A small network was shown many inputs. Here are its activations along a few directions, one row for each input.
In each table, some parts of the input vary, and every possible input appears once, in random order.
Descriptions start from the smaller parts, as in this example, which fits no table here: values(2) and (point or line(11) or (ring(5) and line(6))).
Shared parts are said once, and a part with two or three values counts as separate values.

Other details of the inputs vary at random and push rows far along two fixed directions, the same in every table; ignore that.

Rows:
R1: [ 43 -47  -7  37 -27  34  16   9   1  17  12]
R2: [-17  28   7 -15  16  -6   6   5  14  -6  -1]
R3: [  4 -14  -3   0  -4  -3  -8 -15 -23  10 -20]
R4: [ 10  -8  -9   2  -4  -6  -3 -17 -22  13 -18]
R5: [  2  -8  -6  -2 -15  -7  -6 -15 -22  17 -14]
R6: [ 13 -15  15  20  -5  31  24  19  33  -6  41]
R7: [-21  25  10 -16   9 -12   3  -1  17  -7   5]
R8: [-13  29  -5 -12  12 -24 -15  18   8 -22  14]
R9: [-25  24  10 -17  13  -8   3   2  12  -4   7]
R10: [ 51 -45 -21  39 -26  22  -3  27  -7   4  24]
R11: [ 13  -7 -22   2  -8 -16 -28   2 -26  -4 -11]
R12: [ 10  -9 -11   1  -6  -8  -2 -16 -19  12 -20]
R13: [  6 -13  -4   0  -6  -3  -7 -18 -23   7 -20]
R14: [  5 -11  -7  -1 -13 -10  -5 -19 -20  13 -13]
R15: [-20  21  12 -15  14  -6   1   1  16 -13  -3]
R16: [-18  23   9 -13  19  -3   2  -2  14 -14   0]
R17: [  9 -19  16  19  -2  38  21  27  31  -9  31]
R18: [ 11 -16  12  21   0  39  21  27  33  -7  31]
R19: [ 10  -6 -20   1 -14 -23 -25   0 -28   1  -2]
R20: [-24  25   9 -14  15  -8   4   3  13  -5   4]
R21: [  3  -7  -8   1 -13  -7  -5 -14 -22  17 -17]
R22: [  6 -10  -9   1 -11 -10  -4 -18 -20  13 -16]
R23: [-22  23  12 -16  15 -10   3  -1  13  -6   8]
R24: [  4 -10  -7   2  -7  -8  -5 -16 -23  16 -14]
R25: [  5  -9  -8   2 -13  -9  -5 -16 -19  15 -17]
R26: [-19  24   8 -13  15  -5   1   1  17 -12  -3]
R27: [-13  25  -1 -14  15 -18 -19  18   7 -28   9]
R28: [-16  25   8 -13  22  -7   5   2  13  -6   1]
R29: [  5 -12  -7   2  -3  -1  -8 -16 -22  12 -20]
R30: [  6 -14  -5  -1  -8  -4  -7 -17 -20   7 -21]
R31: [ 14 -14  13  22  -3  31  25  20  33  -7  39]
R32: [ 14 -13  10  21   1  35  25  28  33  -3  33]
R33: [  4  -9  -8   0  -9  -1  -8 -13 -21  12 -22]
R34: [-18  23   7 -14  17  -5   3  -2  16 -14  -2]
R35: [-22  22  12 -16  14  -3   1   4  13 -12  -3]
Each input here is: line(5) and (point or ring(6)).
Which other rows agree with R10 in the line(5) part? List them by row number. -> R1, R2, R4, R12, R28, R32
Change only the line(5) part in R2. List by row number the other rows that result. -> R5, R21, R33, R35
Start at R9 and move only the line(5) part, one step at a time. The first step leads to R20. Which rows follow, in order? -> R32, R18, R17

Rows:
R36: [-22  24  21 -10  18   4  15  14  36 -17  23]
R37: [-11  10  -5 -12   1 -18  -7 -20 -19  11 -19]
R38: [-46  59   7 -44  36 -40 -11 -20   1 -14 -28]
R39: [ -7  28   0  -6  16 -10 -11  37  28 -35  34]
R40: [ 21 -35 -11  14 -25   7  -7 -18 -31  21 -20]
R41: [-16  17  22  -5  14  11  18  17  39 -17  28]
R42: [ 22 -32 -14  15 -24   3  -3 -19 -32  27 -16]
R43: [ -8  10  -6 -12   2 -17  -6 -17 -18  11 -24]
R44: [ -9  12  -5 -13   3 -18  -6 -16 -16  10 -24]
R45: [ 11 -19  10  18  -8  29  15  15  22  -4  22]
R46: [-10   7  -4 -13   5 -13 -10 -17 -20   7 -25]
R47: [ 19 -26  10  25  -7  38  20  21  23  -2  27]
R48: [ 31 -21  -9  28 -12  18  -4  42  17 -19  43]
R49: [ 26 -33 -14  15 -19   6  -4 -19 -31  21 -22]
What is each input in this table made of? -> values(2) and (point or ring(6))
Change only the values(2) part in R38. List by row number the other rows that result. -> R49

Rows:
R50: [  7  -3 -17  -5  -2 -20 -26 -17 -37   4 -31]
R51: [ -6 -11   3  -5  -5   1 -11 -14 -19   4 -28]
R52: [ 37 -40 -15  27 -30  13   2   5 -18  25   9]
R53: [  3   0  -8  -3 -10 -15   1 -16 -20  17 -12]
R54: [-36  49   9 -35  35 -26  -1 -13  11 -13 -21]
R55: [-18  19   2 -18  16 -16  -6 -20  -8   0 -27]
R56: [12 -9  4 15 -7 11  4 20 15 -9 32]
R57: [10 -4  0 15 -8 14 15 16 22  3 27]
R58: [-11   3  17   1   2  16  14   9  23  -6  25]
R59: [-12  19  10  -1  13   2  10  28  34 -19  37]
R60: [ 2  9  9  4 12 16 20 14 26 -9 13]
R61: [ 23 -24  -7  22  -5  21   4  19   4  -2  12]
R62: [  8 -19   4  10  -3  24   6  -1   0   3   0]
R63: [-13  15  14  -5   7   4   2  25  35 -30  36]
R64: [ 2 10  3  7 11 15 13 18 28 -9 14]
R65: [  8   0 -19  -7  -1 -19 -18 -15 -35  15 -34]
R66: [ -4  -5  -7  -7 -10 -21 -10 -32 -32  21 -26]
R67: [  6  -8 -11  -4  -4  -9 -22  -7 -21  -8 -20]
R68: [-51  42  19 -38  18 -28 -10 -10   6 -13 -11]
R69: [ 33 -44  -8  27 -29  17  11  -9 -14  27   5]
What is each input in this table made of? -> values(2) and line(10)
Changing only the values(2) part turns R53 into R60. The same change can be made to R57. Which row results? -> R64

Rows:
R70: [ 4  0  6  8  1 21  8 13 15 -3  6]
R71: [ 15 -27   1  21 -21  24   2  19   7   1  23]
R72: [ -2  -4  -7  -3   1 -10 -12 -24 -25   4 -27]
R73: [ 16 -25   8  19  -3  25  11   9   4  -2  11]
R74: [ 19 -31   7  24  -8  33  10  15   9   4  14]
R75: [ 19 -28 -15  18 -26   2 -12  -2 -27  17 -10]
R76: [ 5 -4 16 12 -3 25 30  9 30  7 29]
R77: [ -9  18  13  -3  10  -2   4  18  33 -23  23]
R78: [ 16  -5 -11   6  -5  -8  -4   0  -3   3  -2]
R79: [-13  21  15  -3  14   7  28   7  34   2  21]
R80: [-16  14  16  -7  14   2   4  19  24 -22  29]
R81: [ -8   6  -2  -6   2 -12 -12   2  -9   0  -2]
R82: [ 10   0 -12  -5  -9 -20 -16 -14 -22   6 -18]
R83: [ -9  21 -11 -14   6 -23  -6   0  -3  -3 -12]
R84: [ 14 -31   9  17  -6  28   9   8   4  -2  13]
R85: [  1   3 -14  -3 -10 -23   0 -19 -22  27 -10]
R86: [  4   3 -16  -5  -3 -19 -17 -18 -28   5 -16]
R87: [ -9   2  17   3  12  22  12  11  32 -21  24]
R88: [-21  33   7 -18  26  -7   0  -5  14 -18  -4]
R89: [-23  29   4 -15  17 -19  -8   0   9 -19   6]
R90: [ 17 -32   6  19 -18  32  12  11  13  -2  12]
R91: [ -4  13  -9  -9  10 -15  -9   3  -7   3  -5]
R92: [ 10  -3 -13   7  -6  -2  -5   7  -7   9  -3]
R93: [ 1 -9 10  1 -2 10  1 -1 12 -8  1]
R94: [ 16 -29  -9  16 -20  12  -7  -9 -25  18 -22]
R95: [ -7  -6  -4  -7 -18 -18  -4 -21 -22  21  -4]
R96: [ -9  21   2 -17  12 -15  -7 -14  -2  -6 -22]
R97: [  1   2  -8  -5 -14 -19   0 -19 -22  24  -6]
R98: [ 14 -19 -11   9 -21  -3  -7  -1 -17   6  -7]
R99: [-20  32   2 -19  22 -11   5   2  16 -12 -13]
R100: [ 7 -2  5 15  6 28 17 23 29 -4 16]
R101: [ -2  12  -7  -6  12 -15  -4   2  -7  -2  -1]
R102: [-41  39  16 -29  23 -10  -6   1  17 -18  -8]
R103: [  1   5 -15  -6  -9 -16 -18  -9 -27  11 -20]
R104: [ 9 -4  2  8  0 13  4 20 12 -3 23]
R105: [  4   1 -12  -7  -2 -20 -15 -12 -32   7 -16]
R106: [-21  15   1 -20   7 -19 -17  -3  -9  -4  -5]
R107: [ -3 -11  20   9  -6  24  26   7  30   4  31]
R108: [-21  19  23  -5  11   7  25   5  34  -4  23]
R109: [  9 -10  16  15   2  24  15  16  33 -15  20]
R110: [ 17 -30 -13  10 -22   2  -7 -17 -31  16 -31]
R111: [-25  45   0 -21  30 -24  -3   3  18 -21   6]
R112: [-13  12  12  -2  10   7   4  15  30 -24  32]
R113: [-14  22  -2 -20   9 -14  -5 -11  -7  -4 -26]
R114: [ -9   4  -3 -11  -7 -12 -10  -1  -5  -6  -5]
R115: [ 9 -7  7 14 11 29 18 24 28 -4 21]
R116: [  4   2 -14  -7 -10 -17 -12  -8 -21   5 -18]
R117: [ 16 -36   9  21 -11  37   9  15  10   3  18]
R118: [ -1  -5 -10 -11 -12 -26 -24 -22 -30   5 -24]
R119: [-11   8  -1  -7  -9 -22   0 -16 -13  16  -2]
R120: [-10  22  -1 -16  18 -17  -4 -11   2  -4 -22]
R121: [  4  -2 -10  -4   8  -9  -5 -15 -25  10 -26]
R122: [ 41 -48  -4  33 -18  36  12   6 -11  12   8]
R123: [ 22 -28 -10  12 -13  13  -5  -8 -26  20 -17]
R124: [-32  41  11 -25  27 -26  -6   6  10 -22   5]
R125: [ 27 -29 -17  19  -9  11   0 -14 -21  15 -15]
Changing only one part turns R100 into R94. The same change can be made to R121. Which row results? -> R73
What is each input in this table made of? -> values(2) and line(4) and (point or ring(6))
Change only the values(2) part in R72. List by row number the other rows that result. -> R89
Change only the values(2) part in R78. List by row number the other rows that result. -> R120
Change only the line(4) part in R95. List by row number the other rows that result. -> R85, R97, R119
